((141, 151, 104, 112, 150, 103, 108, 150, 107, 144), (129, 132, 107, 124, 109, 108, 147, 126, 112, 142), (117, 138, 146, 144, 146, 149, 108, 132, 152, 105), (112, 148, 132, 149, 140, 146, 107, 130, 150, 106), (115, 143, 148, 142, 148, 149, 108, 138, 151, 105), (134, 104, 103, 152, 104, 103, 134, 103, 122, 103), (141, 151, 104, 109, 149, 104, 109, 150, 108, 142), (109, 130, 124, 148, 136, 125, 131, 142, 123, 119))
Read off the entry just right of 115.
A: 143
Read off the entry just left of 131.
A: 125

a = 133,122,104,109,106,140,113
Report the last entry.
113
Report the 2nd entry from the left.
122
The first entry: 133

Read these off the grid that follows. Rows and columns are numbered from 0.
1) Find the entry in row 1 and column 0.
2) Find the entry in the bottom-left corner.
3) Find the top-right entry.
4) Find the entry at row 1, column 2.
5) Find the entry at row 0, column 1.
6) Find the entry just left of the smallest entry.
[[113 121 121 115 115 112 122 115 108 121]
 [121 112 157 124 134 121 157 118 123 158]
 [155 113 118 135 134 156 117 142 156 117]
 [110 122 122 116 115 109 123 114 106 123]
 [112 121 122 116 115 111 123 115 108 122]
 [125 124 110 130 126 125 109 128 123 110]
 [120 112 157 124 134 121 157 118 123 158]
 [113 121 121 115 115 112 122 115 108 121]
 [113 120 121 115 115 112 122 115 109 121]
 [156 109 124 132 133 156 124 141 157 123]
 [154 111 124 132 133 155 124 138 155 124]
 [113 120 121 115 115 112 122 115 109 122]
 [113 120 121 115 115 112 122 115 109 121]
 [123 124 110 129 125 122 109 126 120 110]]
1) 121
2) 123
3) 121
4) 157
5) 121
6) 114

Read these off the grid that follows. Counting starts at 0.
1) The maximum?
2) The bottom entry of the column that holds the largest entry?
3) The entry in row 0 and column 2?
4) The entry in row 2 and column 0?
5) The entry in row 1 and column 0?
6) The entry in the bottom-right corner?
7) The entry directly below the largest entry?
8) The entry in the top-right corner?
[[114 118 147 137 115 121 116 117 129 150 120 118]
 [121 143 113 132 122 132 138 145 120 114 143 133]
 [121 143 114 132 122 132 139 145 120 115 143 133]
 [107 115 124 124 110 107 113 126 131 127 115 136]
 [145 115 123 118 144 139 117 117 125 122 117 115]
 [122 107 123 117 124 116 107 116 129 126 108 125]
 [107 116 123 124 111 108 114 126 130 126 115 135]
 [145 115 123 118 144 139 117 117 125 122 117 115]
 [149 120 122 121 146 144 122 121 124 120 122 115]
 [117 121 148 140 117 124 119 119 129 149 123 118]
 [108 114 123 122 111 108 112 124 128 127 114 132]]
1) 150
2) 127
3) 147
4) 121
5) 121
6) 132
7) 114
8) 118

arr =
array([[118, 138, 148, 122, 133, 120, 134, 135, 111, 131, 119],
       [113, 119, 131, 128, 134, 140, 128, 124, 128, 126, 122],
       [112, 119, 150, 135, 140, 116, 111, 124, 124, 135, 132],
       [107, 134, 139, 149, 145, 125, 127, 128, 115, 135, 128],
       [121, 123, 136, 131, 130, 128, 120, 121, 136, 131, 141],
       [116, 124, 141, 124, 157, 138, 121, 119, 130, 134, 120],
       [110, 133, 153, 133, 121, 122, 138, 127, 130, 120, 119],
       [111, 137, 149, 124, 125, 144, 130, 135, 130, 130, 125],
       [107, 123, 140, 124, 116, 130, 125, 116, 127, 134, 125],
       [111, 146, 139, 133, 135, 116, 115, 128, 127, 123, 121]])
Counting starts at 0.
Which number is the entry at row 0, column 1? 138
Which number is the entry in row 0 and column 2? 148
Which number is the entry just left of the largest entry? 124
The entry in the top-left corner: 118
The entry in row 1 and column 0 is 113
Which number is the entry at row 2, column 0? 112
The entry at row 1, column 2 is 131
The bottom-left entry: 111
The entry directly above 137 -> 133
Which number is the entry in row 2 and column 2? 150
Which number is the entry in row 1 and column 1? 119
Which number is the top entry of the column that holds the largest entry? 133
The entry directly below 126 is 135

Questions about the grid below.
1) Find the entry just right of the largest entry.
2) Find the largest entry.
3) Find the 1st entry in reading order.
[[149, 145, 144, 125, 128, 126, 123, 126, 155, 121, 117, 117], [121, 121, 120, 122, 123, 122, 126, 124, 109, 152, 145, 151], [124, 120, 124, 133, 140, 124, 128, 128, 115, 130, 126, 119], [148, 132, 130, 145, 125, 122, 117, 134, 112, 125, 129, 117], [120, 120, 127, 124, 121, 121, 137, 124, 109, 125, 139, 123], [119, 119, 121, 132, 139, 134, 119, 147, 136, 120, 126, 122], [134, 122, 122, 117, 121, 143, 114, 124, 137, 122, 120, 126]]
1) 121
2) 155
3) 149

Read these off the grid that follows. Counting starts at 0.
1) The entry at row 0, column 1?
2) The entry in the top-left corner?
3) The entry in row 0 and column 2?
4) The entry directly above the smallest entry?
5) The bottom-left entry?
6) The entry in the bottom-right corner?
7) The entry just left of the smallest entry?
8) The top-right entry?
[[124, 131, 133, 152, 122, 118, 121, 124, 129, 133, 125, 125, 111, 111],
 [130, 126, 124, 152, 130, 133, 131, 130, 127, 126, 130, 129, 135, 136],
 [128, 115, 103, 152, 122, 141, 125, 135, 116, 134, 144, 123, 110, 112],
 [128, 132, 135, 152, 133, 119, 130, 124, 130, 125, 125, 131, 142, 139],
 [130, 128, 129, 152, 130, 130, 130, 129, 129, 125, 127, 130, 135, 135],
 [124, 129, 131, 152, 122, 119, 121, 124, 128, 133, 126, 125, 110, 111]]
1) 131
2) 124
3) 133
4) 124
5) 124
6) 111
7) 115
8) 111

[146 109 108 112 149 145 108 110 109 145 139 144 107 113 143 104]
What is the entry just right of the largest entry?
A: 145
What is the entry just left of 144?
A: 139

grid =
[[104 127 132 144 133 131]
 [107 121 124 147 131 131]
 [128 101 119 120 125 127]
 [133 120 127 119 105 114]
 [135 148 127 137 144 139]
 [142 125 106 140 121 129]
 [125 119 110 148 120 127]
 [126 103 124 117 118 121]
 [152 123 114 121 123 127]
 [127 133 120 142 106 118]
 [128 154 136 138 134 132]
 [121 103 126 119 138 132]
 [134 124 107 146 118 127]
 [124 147 149 120 129 125]
 [123 142 150 115 132 126]]
Rows and columns are numbered from 0.
The entry in row 0 and column 0? 104
The entry in row 0 and column 1 -> 127
The entry just right of the largest entry? 136
The entry just left of the largest entry? 128
The entry directly above 140 is 137
The entry at row 2, column 0? 128
The entry at row 1, column 1 is 121
The entry in the bottom-left corner is 123
The entry directly above the largest entry? 133
The entry in row 1 and column 0: 107
The entry just right of the smallest entry: 119
The entry in the bottom-right corner is 126
The entry in row 1 and column 2? 124
The maximum? 154
The smallest entry is 101
The entry in the top-right corner? 131
The entry directly above 146? 119
The entry directly below 146? 120
The entry in row 0 and column 2: 132
The bottom entry of the column that holds the largest entry is 142

array([[142, 114, 132, 124, 142, 148, 112, 132, 137, 146, 118, 112, 118,
        140, 137, 114],
       [111, 145, 123, 133, 111, 104, 147, 123, 117, 106, 140, 147, 140,
        114, 117, 145],
       [142, 115, 132, 124, 142, 149, 112, 132, 137, 147, 119, 113, 119,
        140, 138, 115]])
The largest entry is 149
Give the entry just right of the largest entry.
112
The entry just left of the smallest entry is 111
